Each row below holds a small network's activations on one record, seen along a few directions.
Here are examples, each followed by its value of one field, Diz.
Other fields move the rows too, some of them a lot.
In the rows, 500 means zero.
Strong random noise was added to every row along 8 fixed directions; ignore it. To show where, here is one row again and again, with new noise each time:
[577 581 677 434 266 484 578 507 531 549 673 583 890 608 440 660 617 506
 401 349 501 659 504 276 502 673 636 782 443]
[412 439 569 460 436 515 519 383 501 551 463 555 494 531 474 292 497 464
 497 486 467 416 385 399 462 522 429 478 576]
[410 459 420 566 467 573 518 336 472 405 654 607 519 471 305 365 519 586
 530 500 514 487 354 529 683 432 429 489 482]
[570 816 543 515 483 322 341 511 526 708 565 469 469 769 749 667 589 466
 529 439 482 592 788 662 314 591 506 746 415]
[505 314 346 353 404 436 377 394 448 507 310 477 400 361 461 288 381 384
 464 583 340 381 525 645 610 375 627 368 576]
[382 644 693 567 471 333 584 303 470 433 529 642 676 678 520 530 439 697
 341 407 455 539 537 492 245 551 382 652 564]
[523 488 367 554 551 519 495 496 567 572 410 419 342 572 650 399 536 358
 616 567 580 452 490 567 567 510 471 423 476]
[696 420 392 422 586 402 570 505 602 556 191 298 382 649 748 461 412 227
 488 651 424 451 552 650 434 499 581 500 459]
[639 482 343 519 494 428 533 524 552 450 393 416 550 516 633 612 484 416
 482 539 565 532 626 633 584 510 655 470 432]
[504 526 687 441 474 422 594 384 504 467 473 567 672 567 519 492 476 569
 365 413 518 414 524 413 269 580 483 515 533]

[531 465 604 463 580 700 494 509 496 582 555 391 505 509 468 460 624 542
 525 401 687 356 490 451 467 559 484 365 409]  l3
[574 375 502 513 381 462 624 667 613 444 422 446 754 328 571 603 571 351
 411 466 502 517 539 396 587 663 737 382 492]  l1
[587 275 541 491 587 659 726 450 517 337 373 400 595 605 411 511 378 528
 438 526 623 472 253 353 621 476 514 478 478]  l4
[622 624 492 560 602 558 465 474 512 423 725 537 597 478 375 681 613 608
 498 436 636 488 606 563 495 530 531 528 292]  l2
[469 372 345 519 413 401 459 398 443 355 417 522 542 445 415 535 329 583
 359 548 365 627 623 656 654 392 617 531 541]  l8
[555 455 441 415 501 542 535 349 443 390 600 465 534 428 195 457 418 568
 411 532 351 459 436 652 576 337 506 563 448]  l1
[514 754 387 684 531 546 445 634 517 482 715 603 399 403 580 723 700 625
 691 496 762 536 679 607 576 563 466 390 389]  l10
[744 301 609 329 590 512 647 418 556 339 409 389 612 591 353 535 409 466
 323 565 400 404 396 516 436 412 585 583 410]  l11
[561 498 515 481 443 495 419 538 495 481 475 454 587 507 530 592 517 513
 464 435 511 492 633 555 461 520 560 531 497]  l11
[639 330 299 469 474 665 590 527 521 466 648 450 456 427 306 434 563 306
 629 699 413 558 297 584 793 386 586 529 398]  l9
[504 619 564 546 567 539 560 427 590 582 706 589 404 617 457 395 610 468
 638 567 476 560 327 396 500 489 250 628 428]  l7
[474 608 677 437 512 540 424 432 496 599 685 634 514 504 343 399 619 529
 511 421 460 447 426 367 316 585 391 590 471]  l2
[712 370 549 295 497 539 548 582 550 496 411 407 539 418 467 506 507 371
 502 589 563 398 513 370 483 534 651 448 434]  l10
[296 777 524 770 601 526 551 564 516 516 738 654 433 490 595 556 662 721
 620 428 849 452 574 538 303 587 282 393 494]  l9
[522 319 437 480 507 317 732 332 479 235 157 629 530 506 444 433 132 552
 274 627 321 566 420 533 416 359 548 482 677]  l5
[296 500 392 687 359 479 558 442 449 465 481 674 511 577 443 456 405 638
 549 483 476 748 376 383 687 465 433 636 699]  l5
[523 483 474 364 675 457 359 392 392 529 339 437 198 527 574 401 330 587
 457 560 534 277 683 630 289 379 387 291 557]  l8
[558 636 437 585 451 426 481 567 483 379 539 478 616 490 632 745 534 595
 490 444 493 602 738 644 490 535 576 562 416]  l12
[333 488 309 615 535 408 417 437 471 453 340 539 386 442 631 412 401 464
 516 559 423 547 527 680 523 417 534 425 615]  l6
[510 491 357 446 536 412 269 492 516 727 256 345 214 544 724 355 454 342
 629 597 383 412 667 700 518 461 458 471 547]  l7
[455 607 501 548 615 394 477 388 438 362 538 619 409 503 433 489 380 670
 493 465 504 473 566 691 355 431 425 450 486]  l4
[497 589 483 382 175 433 372 636 475 745 532 542 644 524 469 543 531 409
 418 477 263 796 552 493 596 511 682 843 484]  l3
[501 438 484 518 383 429 579 499 410 364 283 479 669 437 647 692 384 588
 358 446 550 525 580 407 451 534 678 423 571]  l6
[686 378 489 417 624 517 542 467 458 371 397 347 559 431 501 562 405 526
 462 480 546 366 630 639 455 470 620 343 412]  l12

Which value of Diz does each new row have?
[522 254 423 513 413 516 648 500 532 450 291 359 631 582 528 517 382 425
 413 558 397 660 441 422 668 524 596 612 575]  l8
[420 521 370 664 360 693 518 530 430 488 699 588 601 535 369 554 599 581
 649 468 697 716 294 229 839 528 501 584 479]  l6
[854 479 385 305 562 551 608 634 620 466 471 505 413 398 491 595 477 328
 537 593 538 384 557 519 470 479 667 394 319]  l5
[564 395 710 480 645 540 700 492 617 525 297 322 485 662 652 446 492 388
 499 565 611 404 390 331 314 629 426 505 500]  l10
[449 618 596 705 537 383 547 599 560 573 426 423 596 622 899 760 537 587
 470 365 691 610 768 445 265 681 478 473 596]  l8
[579 349 695 272 570 663 536 419 413 509 511 464 606 420 401 481 473 524
 446 385 660 198 413 256 321 512 527 293 474]  l6
[597 480 657 283 491 474 559 491 516 512 512 562 619 482 424 422 490 503
 370 518 343 466 460 396 358 458 604 562 496]  l3
[600 457 466 292 578 536 408 374 500 496 596 485 533 420 324 420 487 469
 477 528 288 392 492 710 572 406 509 605 418]  l7
[757 554 399 387 679 598 420 468 449 465 621 421 424 513 348 618 517 526
 522 566 571 412 553 620 537 405 526 503 269]  l2
[520 520 458 459 531 524 404 473 451 562 474 531 403 483 395 427 519 485
 539 569 432 459 497 514 505 433 453 475 472]  l2
[427 733 582 746 526 495 526 604 489 484 795 679 573 471 600 606 688 648
 617 302 783 574 595 409 442 657 394 468 415]  l12
[602 494 548 291 453 535 341 433 439 675 558 366 363 617 471 505 500 417
 462 494 251 517 539 604 519 477 523 735 443]  l8
